These are the activations of a small neural network, seen along a few directions. Each row is one input.
Each table varies a few parts of the input and shows all the possible inputs, shuffled.
Descriptions start from the smaller parts, as in this example, which fits no table here: one of 6 places along a line, together with either a single point or (one of 2 separate values, together with one of 5 places around a ring) or one of 11 places along a line.
Shared parts are said once, and a part with two or three values counts as separate values.
In the rows, zero is written as 128.

Other details of the inputs shift rows strongly along two fixed directions, in all tables alike. That doesn't count.

Rows:
row 1: 90 134 95 111 136 150 119 106 141 120 101 150 132 144
row 2: 114 84 81 126 156 97 134 153 107 114 86 128 161 138
row 3: 148 105 155 147 108 94 134 157 87 136 126 83 166 111
row 4: 94 187 115 130 130 174 102 117 136 131 103 155 79 138
row 5: 80 184 115 117 112 179 101 97 133 138 126 158 113 111
row 6: 129 84 103 110 138 106 133 136 123 127 107 116 189 139
row 7: 161 100 195 162 103 129 153 132 129 134 170 107 118 113
row 8: 176 130 187 136 114 110 109 157 124 147 137 78 158 133
row 9: 133 49 117 148 145 111 162 132 122 121 147 138 145 105
row 10: 97 175 87 112 113 166 115 112 142 134 133 157 85 99
row 11: 106 140 96 107 150 161 102 111 150 136 125 158 143 133
row 12: 121 54 94 153 157 121 168 139 114 117 151 154 143 121
row 13: 138 179 180 140 93 131 121 122 120 126 134 124 93 152
row 14: 101 143 86 112 148 138 98 136 150 131 96 156 124 133
row 15: 150 81 92 103 140 97 140 149 128 124 115 117 168 132
row 16: 167 126 174 134 95 113 144 142 100 133 148 70 130 116
row 17: 138 104 119 116 183 82 165 107 144 118 123 89 159 134
row 18: 138 80 82 122 165 89 129 153 113 121 127 155 173 140
row 19: 112 135 75 106 135 140 126 123 147 117 109 151 109 133
row 20: 161 102 191 161 105 130 155 134 127 133 171 109 115 120
row 21: 112 134 72 114 140 149 135 119 128 122 113 153 108 131
row 22: 155 111 160 135 110 84 141 144 108 119 121 111 146 152
row 23: 123 169 135 114 113 125 104 125 156 128 124 160 109 147
row 24: 147 124 192 139 102 119 135 129 91 132 140 70 161 128
row 25: 117 40 85 147 165 114 161 128 120 118 146 163 149 104
row 26: 104 157 133 121 122 162 117 104 130 130 116 132 121 142
row 27: 88 181 109 135 126 154 109 114 123 119 135 175 76 131
row 28: 137 154 177 149 106 134 116 143 105 137 131 92 113 119
row 29: 125 141 90 107 196 122 132 99 178 113 100 138 90 115
row 30: 139 218 216 147 54 144 99 115 131 146 157 116 81 124
row 31: 165 163 162 107 109 143 108 130 162 145 151 106 112 129
Each input here is: either one of 2 separate values or one of 5 places along a line or (one of 4 separate values, together with one of 6 places along a line).
A walk changes only the place on the line of 5. It starts at row 25 and steps to row 9. List the rest of the walk in order.
> row 7, row 20, row 12
Which other rows does row 1 become when the place on the line of 6 takes its other values? List them by row number.
> row 5, row 6, row 11, row 24, row 26
Which other rows does row 6 become when the choice among 4 separate values takes its other values? List them by row number.
> row 14, row 15, row 23

Rows:
row 32: 122 129 121 130 116 146 127 127 127 130 145 153 117 124
row 33: 126 128 129 135 140 141 133 117 139 127 139 137 109 119
row 34: 89 78 36 123 171 113 133 146 96 113 94 167 165 133
row 35: 121 142 121 130 127 135 126 130 129 130 136 136 109 123
row 36: 125 138 123 131 128 129 136 121 130 121 128 141 107 132
row 37: 118 143 126 131 120 141 117 134 123 130 124 140 114 136
row 38: 125 148 115 109 127 142 114 125 142 132 120 126 122 128
row 39: 112 149 127 129 121 140 115 126 120 130 115 132 125 139
row 40: 126 150 123 114 134 124 107 127 140 130 111 136 132 139
row 41: 114 151 125 128 126 136 120 121 128 131 126 130 118 125
row 42: 120 135 132 131 138 143 127 113 135 127 134 133 114 119
row 43: 176 149 206 120 85 113 122 134 124 145 130 51 153 137
row 44: 123 133 123 133 137 131 136 120 137 125 135 135 108 123
row 45: 125 126 124 135 138 140 127 123 138 129 136 139 109 114
row 46: 154 87 145 138 124 85 146 154 93 127 129 88 172 123
row 47: 143 98 139 138 120 117 144 135 122 129 143 126 136 121
row 48: 120 131 126 132 126 150 125 127 134 133 141 146 115 121
row 49: 157 55 130 141 141 78 165 153 90 117 120 97 176 138
row 50: 120 141 127 133 125 138 121 129 133 127 121 140 107 131
row 51: 111 132 122 129 127 147 122 122 133 133 131 139 128 123
row 52: 118 131 121 129 114 143 122 127 125 130 136 146 127 123
row 53: 166 98 182 143 114 88 152 141 103 128 139 72 158 127
row 54: 162 83 134 127 145 81 148 144 122 120 125 99 168 142
row 55: 123 149 115 105 126 138 111 124 137 132 111 121 132 128
row 56: 116 145 128 129 131 147 118 118 132 132 130 134 119 119
row 57: 124 133 122 132 133 145 123 127 128 131 139 141 113 119
row 58: 116 155 125 126 116 133 118 123 119 128 120 134 122 134
row 59: 156 66 145 141 124 92 150 156 94 130 134 93 185 123
row 60: 112 137 123 129 132 136 126 120 126 122 116 136 118 138
row 61: 131 144 126 120 138 125 114 126 153 126 119 138 116 135
row 62: 122 124 130 136 130 143 130 123 144 131 139 143 111 116
row 63: 114 131 119 128 118 142 124 120 127 129 135 143 127 126
row 64: 117 127 129 130 124 139 134 114 135 125 140 142 117 125
row 65: 158 189 206 116 85 145 111 114 154 143 138 76 110 135
row 66: 175 141 208 129 103 99 127 132 137 134 136 71 144 146
row 67: 116 130 134 132 131 145 131 114 141 129 137 138 117 122
row 68: 115 152 118 126 117 131 116 130 118 127 119 138 122 130
row 69: 135 57 70 119 174 79 143 154 106 115 107 138 186 138
row 70: 124 144 111 111 133 140 118 123 149 129 116 129 117 124
row 71: 141 154 172 134 104 124 129 121 124 127 133 107 114 134
row 72: 122 140 120 130 126 128 127 128 130 123 124 143 107 126
row 73: 120 140 125 130 130 144 117 126 127 132 131 135 121 118
row 74: 139 103 126 137 135 106 143 138 118 125 131 119 134 120
row 75: 128 139 112 112 136 137 126 121 147 128 123 122 124 130
row 76: 100 86 42 123 164 110 141 143 102 113 110 169 147 128
row 77: 123 150 123 113 135 127 110 120 143 131 111 134 133 143
row 78: 123 127 128 134 124 142 137 115 141 126 146 149 107 124
row 79: 122 126 132 136 133 145 136 117 146 129 142 142 110 121
What do these inputs look like to the network?
> one of 6 places around a ring, together with either one of 2 separate values or one of 6 places along a line
Changing only the place on the ring of 6 turns row 54 into row 69. The same change can be made to row 33. Which row results?
> row 57
Which other rows does row 68 become when the place on the line of 6 takes its other values? List them by row number.
> row 34, row 46, row 52, row 59, row 73
Which other rows does row 51 become when the place on the ring of 6 takes its other values? List them by row number.
> row 48, row 59, row 62, row 67, row 79
Which other rows does row 61 become when the choice among 2 separate values takes its other values? List them by row number.
> row 70
